A small network was trained on invented records. Each row is its activation on one of them, seen along a few directions.
Each row is followed by the record's values for the fields TIVIV, KAVAR, BEK, LOLO, NEF, KEBAP.
A field that a record lacks is left out.
Other fields move the rows too, some of them a lot.
Random noise pushes rows far along 18 fixed directions. That doesn't count. These rows show it; they differ only by the noise:
[ 393  -63  167  167 -375  -93 -156 -138  -74  489   36 -243 -323 -291
 -118  234  -94  -40  191  -30  -64 -137  149  117    6  152  363   98
  -89  -63]
[-144   37  294 -270 -182 -333   22  -91   85 -318  419 -196  -28   43
  -20  103  -20 -149  -15 -327 -220  -63  137  371  -38   33 -115 -164
   56 -229]
[ 255  106  -61  -18   56  100 -174 -269   60   48 -196  195   -1  190
  119  -17    3  189   88 -114 -241 -471  128 -118  -64  208 -315  139
 -217  427]
[ -64  -67  -11  132 -138 -101 -292 -319  -31 -338  -57 -286 -172  128
  197 -366 -143   41   95 -191 -313 -379  591  174 -305   80 -211  -31
 -199  -98]
[-118  -59  -47  448  -74  -57   95 -123  156 -445 -120 -230   52   29
 -196 -226  -34 -152 -294 -390 -266  200  208  240   55 -152 -269 -277
 -123 -247]
[-132  185   61 -194   81 -240  368  286  -96  -28  480 -268  -88   25
   -2 -222    7  -74  -52 -204 -259   11  138   63   -2 -115  -12  -36
  308  -69]
[-175  299  310   23 -372  -61   30  232   36  -81  180  216   50  -94
 -116  136  205  -50   20 -124  174  405  239   55  254  215  531  465
  177 -381]
[-321   27 -155  214 -294 -312  129 -243  289  -31   60 -423  222  181
   26   28  132  247 -404 -533  -67 -337  247  -18  239  136  239  535
 -183 -257]
[-354  100 -376   19   20  385  124 -154  235   23  187  -33   30  177
  179  118   26  -14 -107 -362  135  302  206  183  448  241 -199  266
  178  -46]
[-165  113 -296  -69    2   89   11 -181  -79 -259 -233  151  166   33
   94 -231  -41 -275  -19   73 -269  186  218   92  -63  -73 -260 -165
  -68  214]
[-300 -193 -428 -199  109  506  109  -53  -41  121  170  319 -315  -20
   88  -88  137 -462  143  131 -274  308  -56  560  -77 -155 -176  117
 -138 -173]
[ -71 -126 -254   26   56  186 -320 -210  234   77  307 -213  -70  370
  312  226  -17  -22  -93   43  216  -63  213 -104 -109  101  -84  198
  -86  -83]
[  19    5   51  269   25  115  -24   90    4  289 -318  311 -261 -266
  -81 -279  153   88 -146 -246   10  336 -247 -360 -124 -470  258  191
  -27   53]
[-358  157   12    2 -241 -469 -111  -95 -569 -256 -472 -240 -203 -302
  128 -753 -103  239  -81 -563   88  -95 -108 -227 -156   15  -77   27
  -76 -114]
[  73  -20   26 -100  106 -261 -168  180 -136  -99  410  356 -103  228
  -21  114  396 -313 -263  163  -79  184  -39 -266 -292  -90  130  199
 -103 -164]
[ 270   16 -119 -175  251  257    9   91 -167   35  211  464 -180  355
 -241   34 -114 -364  135  408  -24   52  124  230  -10  331 -538  -87
  -33  175]
[   4    5 -253  306  -93  249  -18 -256  102 -122 -360   52  184    7
   64 -169   78  132 -149 -197  155  118  -52 -214  188   40 -267  -19
 -121  145]
[ 152  290   74  179 -247  299  486   38  380  328   34 -471  187 -119
 -120 -173 -135  347  240 -372 -223 -116  292  132  381   13  -53   48
  275  140]
[  30  513 -328  328   -7  486 -394   91  287  486 -626 -425  305   99
  172  306 -336  -88  186  228 -135  207   38 -148 -240 -148  207  156
 -323  144]
[-166 -235   65 -217 -103 -132  128 -388   98 -181  312    4   50 -301
  196  147  -62 -284 -185 -102  245  468   18   17  201 -345    2 -653
  412  184]

[ -68 -103 -327  -53   46  272  251 -506  -10  447  -93  157   47 -221
  170 -191  255   32   25 -258 -177 -107 -123  -24  146 -292 -258 -226
  -69  276]  {BEK: gomil, LOLO: nipet, NEF: nug, KEBAP: vumi}
[  17   29 -464   18    9   51  -80   15 -312  517 -278 -104 -375  -72
 -212  221 -362 -280   18   35 -109  117    9  339  168  387   33  363
 -137   27]  {TIVIV: vebin, BEK: pom, KEBAP: pofa}
[ 164  253   90   11  102 -209   10  254   35 -278  -78   48   99   98
 -208  273 -312 -213  -91  141 -247  304  342   90  160  154   85 -116
  309  370]  {KAVAR: nepif, BEK: gomil, LOLO: dived, NEF: nof, KEBAP: pofa}
[ 213    5   -7 -120  -73  -39 -285   88  112  200 -240 -154 -120  -80
  -91  321 -273 -155   20   80  -75  236 -419  -46 -318 -204   22    8
 -158   84]  {KAVAR: rida, BEK: gomil, LOLO: nipet, NEF: nof, KEBAP: pofa}
[ -27 -110 -114  307   99   64  289   28  376  -38 -241 -503  191 -162
  -10  101 -301   29 -245  -83  -97  115 -193   -8   97 -478   98 -408
  105  187]  {KAVAR: rida, BEK: gomil, LOLO: nipet, NEF: nof, KEBAP: vumi}
[-131   54 -101  -90   -5 -183 -102 -115 -291  201  160   56  -35  157
 -154 -246  303 -179  -63 -182   24   55   -6  -17 -133   49 -293  -43
 -238 -360]  {TIVIV: voge, BEK: virog, KEBAP: vumi}
[-274  308  110   48  -62 -561 -178  -48 -135  -95 -208 -444  479  -40
  137 -213   70  -55 -184 -103 -208   63  197 -381 -451 -506  219 -431
 -112 -148]  {KAVAR: nepif, BEK: gomil, LOLO: nipet, NEF: nof, KEBAP: vumi}
[ 187  263   92 -352  126  248  276  556  159 -177   33  197  271  236
 -283  129  -87   54   76  177  196  232 -679  -37  117  166 -484   40
  160  194]  {KAVAR: rida, BEK: gomil, LOLO: dived, NEF: nof, KEBAP: vumi}
[-502  164   15 -168   93  -49  199  167 -198 -196  265  118  123   18
  252 -224   86 -110   72  181   64   17  360   96   15  -44  253   63
  219 -227]  {KAVAR: rida, BEK: gomil, LOLO: dived, NEF: nof, KEBAP: vumi}
[-192  269  232 -248 -470  -60  124   80  -53 -168 -117 -173  276 -159
  130 -205  113  294  317   -4   84 -336 -165  103   49  264  255  333
 -118 -211]  {KAVAR: rida, BEK: pom, KEBAP: pofa}
[-216   33  633 -201  -75 -127 -124  193 -210 -151 -169  414 -375 -199
 -317 -291 -138  140  171 -290  296   93 -333  232 -149  -58  -28   12
    9 -364]  {TIVIV: vebin, BEK: gomil, LOLO: dived, NEF: nug, KEBAP: vumi}
[   6 -516 -450 -346   72   13  166 -243 -123 -142   49  400 -356  161
  -51 -260  -18  -25 -112  163  -94 -273   65  245   79  240 -326  335
   28  412]  {TIVIV: vebin, BEK: gomil, LOLO: dived, NEF: nof, KEBAP: vumi}
[-158   34  -33   13 -167  145 -196   90  -82 -320   10 -192 -173 -134
  269 -271  151   51  243 -184 -125  189  113  181 -160   30   15  109
   23 -307]  {KAVAR: nepif, BEK: virog, KEBAP: vumi}
[-137   93  -45  340  317  179 -267   17  -36  -38   -6 -437  166  168
  127  219 -125 -264 -112  104  381  166 -365   23 -145 -120 -309 -718
 -242 -362]  {TIVIV: voge, BEK: pom, KEBAP: vumi}
[ -41  137 -111  -54 -124  211  347 -241   20  431 -149  164  400 -220
   -6 -164  115  -86  234  281 -207 -160  206   57   78 -247  109 -173
  -53  170]  {TIVIV: vebin, BEK: gomil, LOLO: dived, NEF: nug, KEBAP: vumi}
[ -47 -153  -74  -94  -99  153 -122   17   95   87 -266  116  -25   27
  -86   75 -275  -32    3  311  498  192 -302  -61  -24  -15   59  131
  -67   44]  {KAVAR: rida, BEK: gomil, LOLO: nipet, NEF: nof, KEBAP: vumi}
[  17   96 -233  126  -50  443    4  254  148 -200 -180  -62  -40  294
  -59 -363 -286  248  181  206  210   87  333  -87   45  311 -186  557
  138  -10]  {TIVIV: voge, BEK: gomil, LOLO: dived, NEF: nug, KEBAP: pofa}
[ 160 -557  -54   84 -438 -595 -137 -326  266 -335  281  150  -82   48
 -445  280  312 -324 -668 -281  -51  570  168  -63   97  -55  150  167
    0 -167]  {BEK: gomil, LOLO: dived, NEF: nof, KEBAP: vumi}
[ 470  -99  200  377 -146   30 -220 -184 -472  304  -81  468  -87 -376
 -130 -146  427 -214  182  323  151  200  164 -319 -100  -57  152 -443
 -134 -195]  {TIVIV: voge, BEK: virog, KEBAP: vumi}
[  37   64  133  -63  267   26   26  231 -258 -128  116  273 -282   23
   80 -349   85  123   45 -145   44  -58 -205 -242 -161  -23 -270   71
   84  -12]  {KAVAR: rida, BEK: gomil, LOLO: dived, NEF: nof, KEBAP: pofa}
[-283   90   26  -81  438  346   39  358  245  270  128   95 -135  163
   28  111 -187  -75  101   60  -75  288   33  241 -110 -380  107  -19
  234  -19]  {KAVAR: nepif, BEK: gomil, LOLO: nipet, NEF: nof, KEBAP: vumi}
[ -76  263  132  -50   31  319 -247  176  -49 -111   59 -256   93  -75
  341  294   86  149  315 -152  227   44 -471   50  -37  192 -208 -150
  -92 -296]  {TIVIV: vebin, BEK: gomil, LOLO: dived, NEF: nof, KEBAP: pofa}
[  25   56  358 -366  -58   50    1   24  477  -77  135   -3  -88   43
 -110   60 -285   10  226 -139 -385   53   81  295 -203 -326  -65  -21
  179  195]  {BEK: gomil, LOLO: dived, NEF: nug, KEBAP: pofa}
[ 130 -156  -34 -310  -56 -173 -186  -88  536 -219   61  -12  339  423
  -40   51 -106  -90 -277  463    6  112  -18 -426 -438 -453   -7   46
  -33  362]  {BEK: pom, KEBAP: pofa}
[ 216 -255 -374  220  -79   31  192  159  -83  -19 -265   64   85   44
 -166 -209 -109   27 -108  642  116  -68  138 -278    3   71  224  355
  -64  162]  {BEK: gomil, LOLO: dived, NEF: nof, KEBAP: pofa}
[-189  240  322 -137  -86 -246 -471 -112 -294 -181  135   46  142  212
 -131 -274  -15 -394  105  135  207  372  423   16 -425  -58 -221 -565
  -87 -466]  {BEK: pom, KEBAP: vumi}
[-202 -318  153   73  -52   63  159  -40  307 -292  393 -195  -89   16
   14   70  229   75 -183 -415   47  -79 -364  335   70 -142 -157  -67
  -96 -454]  {KAVAR: rida, BEK: gomil, LOLO: dived, NEF: nof, KEBAP: vumi}
[ 109   30  119  332 -299  243  -43  103  -93  150 -353  288   86 -231
 -287 -288  351  -20  318  152 -301  207  201  152 -188 -143  248  132
 -322 -428]  {KAVAR: nepif, BEK: gomil, LOLO: nipet, NEF: nof, KEBAP: pofa}
[ 256 -250 -371  598  154   36  202 -198   30  249  -49  -22  154   23
 -226  437  -32 -200 -518  133  351  207   -2 -187  573  173   52 -204
    4  133]  {KAVAR: rida, BEK: pom, KEBAP: pofa}
[   4   77  302  458  303 -251  -98   78  193  -79   25  254    5  234
 -213  127  -27  -17 -355 -107  -91  154  573 -176   12 -185  271  -88
  127   -2]  {KAVAR: nepif, BEK: gomil, LOLO: nipet, NEF: nof, KEBAP: pofa}
[ 321  196  -34  -92  145   42  143  -20 -174  407  109  261  159  231
 -245   -4  -21  -76  141  232  -68 -145  324 -140   85  257 -333  -49
   21  212]  {KAVAR: rida, BEK: gomil, LOLO: nipet, NEF: nof, KEBAP: pofa}
[  95 -260 -144   25  -43  -56   39  212  271   12   18   12   42  232
 -265 -274  -75 -161 -230  490 -129  291  314 -278 -426 -513  250  257
   44   26]  {KAVAR: rida, BEK: gomil, LOLO: nipet, NEF: nof, KEBAP: vumi}
[ 281 -312 -247  419 -291  119    3 -244   -6 -144 -391  -86 -155  -54
 -289 -355  -89  -79  -42   36 -211  -23  217  179  -17   77 -223   21
 -275    2]  {KAVAR: rida, BEK: gomil, LOLO: nipet, NEF: nof, KEBAP: vumi}
[-106  275  224  -27  152 -147   76  117 -258  114  192  167   83  258
  -52 -183  121   79   87  128   80 -520  236    3  -32  262    4   67
 -137 -267]  {BEK: virog, KEBAP: vumi}
[-131  -12 -105   92  179 -393 -271  -67 -108  -51    8 -272 -152   16
  133  520  -76 -148 -344 -320 -139   18 -181   73  -13   42   95  -77
 -123  -63]  {KAVAR: nepif, BEK: gomil, LOLO: nipet, NEF: nof, KEBAP: pofa}
[   0   91  187 -207 -299  188  106  -66   48  103  148   52  250 -434
  289  122  270   -5  350   71   11  130 -186   -9    3 -190  247 -157
   87 -115]  {KAVAR: rida, BEK: gomil, LOLO: dived, NEF: nof, KEBAP: pofa}
[ 208 -315   76 -128 -289   43 -146 -285  406  254  313  -75  -67  -93
  -64  142   86 -134    9  -30   94  389   -3  -69 -146 -371   22 -101
   58  -77]  {KAVAR: rida, BEK: virog, KEBAP: pofa}
[ -76  -94  -84 -258   12  163 -318 -174 -118   46 -209  300 -185  -65
  188 -180  -74  152  169 -116  292  320  -67 -209  -89   -5 -254    9
  169  213]  {KAVAR: nepif, BEK: gomil, LOLO: nipet, NEF: nof, KEBAP: pofa}
[  -4  -52 -422  417  261   90  108  -97 -280 -216 -177  -71   68   42
  201 -136  -21  -75 -178  130   16 -210  143  -94  197  226 -199 -168
 -109   37]  {KAVAR: rida, BEK: virog, KEBAP: pofa}

Here are new rows. What are their fields?
[ -98 -178  249  294  361  167  413  453  209 -129  311 -185 -152  -25
  114  236 -231  132  -60  299  276 -359 -160  196  173 -126  448   13
  188 -186]  {KAVAR: rida, BEK: gomil, LOLO: dived, NEF: nof, KEBAP: pofa}
[ 471 -107  249 -141 -107  -42 -254 -163  -97   92  322  322 -195   -1
 -221  147  437 -120  150 -283 -128   51 -350   61 -154  136 -534 -189
 -279 -242]  {KAVAR: rida, BEK: virog, KEBAP: pofa}
[-108  -70   89   26 -191  505   90  -70  519 -156  -44 -368  320   85
  217  -99 -167  338  278  132  333 -131  -26   48   28 -137 -122 -124
   54  -60]  {KAVAR: rida, BEK: gomil, LOLO: nipet, NEF: nof, KEBAP: vumi}
[-198  230  147   70  -60  523  218  727  121 -376 -315    7 -296 -324
   27 -148 -183  110  359   50 -194  303 -265  484   37  -70  400  437
  177 -125]  {BEK: gomil, LOLO: dived, NEF: nof, KEBAP: vumi}
[ 428 -327   72 -349  -59   45  291  -84  266  300  199   43 -370 -286
  150  157   44  467   87 -305 -201 -395 -390 -149  157  -84   68  359
  297  579]  {KAVAR: rida, BEK: gomil, LOLO: nipet, NEF: nof, KEBAP: pofa}
[-253  335  143  290  590  409  103  178  123  257  115  -26  -27  200
  201  194  -21  324   89 -396   63 -350   82  166  254  135 -125  -36
   59 -124]  {TIVIV: vebin, BEK: gomil, LOLO: dived, NEF: nof, KEBAP: vumi}
[ 242  -79 -103  135  -39   86  -66  140  117  249 -202 -206   -1  -89
 -141  314 -135   17  -48  149   77  111 -378  -86  -40  -60  137   96
 -119   67]  {TIVIV: vebin, BEK: gomil, LOLO: dived, NEF: nof, KEBAP: pofa}
[-179  116 -212  457  -75   53  157 -327   -5  389 -493  -54  268 -309
   36 -106  -91    4 -151  -87   34   88  358 -204  243 -198  368 -100
  -13   89]  {KAVAR: rida, BEK: gomil, LOLO: dived, NEF: nof, KEBAP: vumi}
[ 136  153  251  326   60  -70  -22  420  -55 -375  -19 -422 -251   36
   92 -212 -121  339  134 -210 -322 -501  138   92 -120  231   94  208
  -16  -99]  {KAVAR: rida, BEK: gomil, LOLO: dived, NEF: nof, KEBAP: vumi}
[ -22 -202 -156  497   31 -310   84  395 -279 -562   34 -529 -360  -38
  -99 -368 -118 -155 -344 -102 -202  143   43   34 -180  -43   17   35
  -25 -414]  {KAVAR: rida, BEK: gomil, LOLO: nipet, NEF: nof, KEBAP: pofa}
[  40 -350   24   42  -44   48 -162 -125  -52 -339   92   43 -395  137
  -73 -135   34  -42   13  -84  -56 -252  -10  420 -119  239 -308   72
 -275 -298]  {KAVAR: rida, BEK: pom, KEBAP: vumi}
[-207 -296  -22 -165  208 -188  268  -76  -61  164  242   79 -432  -30
 -109  -32   61  109 -119 -485 -342 -394   -5  442  134   22  -43  193
   29  -32]  {TIVIV: vebin, BEK: gomil, LOLO: dived, NEF: nof, KEBAP: vumi}
[ 444 -114  220  152  -26  212 -154  -98  360  545   38 -182 -358   -1
 -265  374 -300  157  185 -297  -51 -110  -74  170   42   51 -159   52
  -60   56]  {KAVAR: rida, BEK: gomil, LOLO: dived, NEF: nof, KEBAP: pofa}
[-436   33   32 -142  131   -8 -116 -247  122  132 -446  428   63  102
  -60 -534   66  248 -185 -381  129   40 -207 -310 -248 -498 -149  191
 -202   47]  {TIVIV: voge, BEK: pom, KEBAP: pofa}
[-162  174  152  -32 -310 -189    2  -59   78   69  -28 -375   81  -82
  -98  208 -349   39   39 -137  236  -55   58  162  163  222  217  173
   20 -251]  {TIVIV: voge, BEK: gomil, LOLO: dived, NEF: nug, KEBAP: pofa}
[ 339 -698 -159    6  108 -225   60  -31  -63  143  295  107 -589  -95
 -222  172  139 -306 -312   97 -321 -146 -435  190 -221 -244   66  122
 -262  -60]  {KAVAR: rida, BEK: pom, KEBAP: pofa}
[-234   12 -219 -179 -380 -112  261 -154  244  172 -179 -458  360   38
 -148 -470 -124  145  -58 -100  -99    9  201  -34  -27 -276   -1  165
   32   49]  {KAVAR: rida, BEK: pom, KEBAP: vumi}
[ 390   -2  -73   10   88  -61  -81  332 -274 -162 -210 -138 -349 -234
   55  200  -80    9   91  -28 -339  -40 -486   93  -73  167   -5   49
  -13  286]  {KAVAR: nepif, BEK: gomil, LOLO: nipet, NEF: nof, KEBAP: pofa}
[-214 -327 -253  -98 -310   99  296 -271  553   37   65 -348  226   15
   84 -373  -15  378 -167 -193  143   78  285 -219  105 -363   44  281
  322  164]  {TIVIV: vebin, BEK: gomil, LOLO: dived, NEF: nof, KEBAP: vumi}
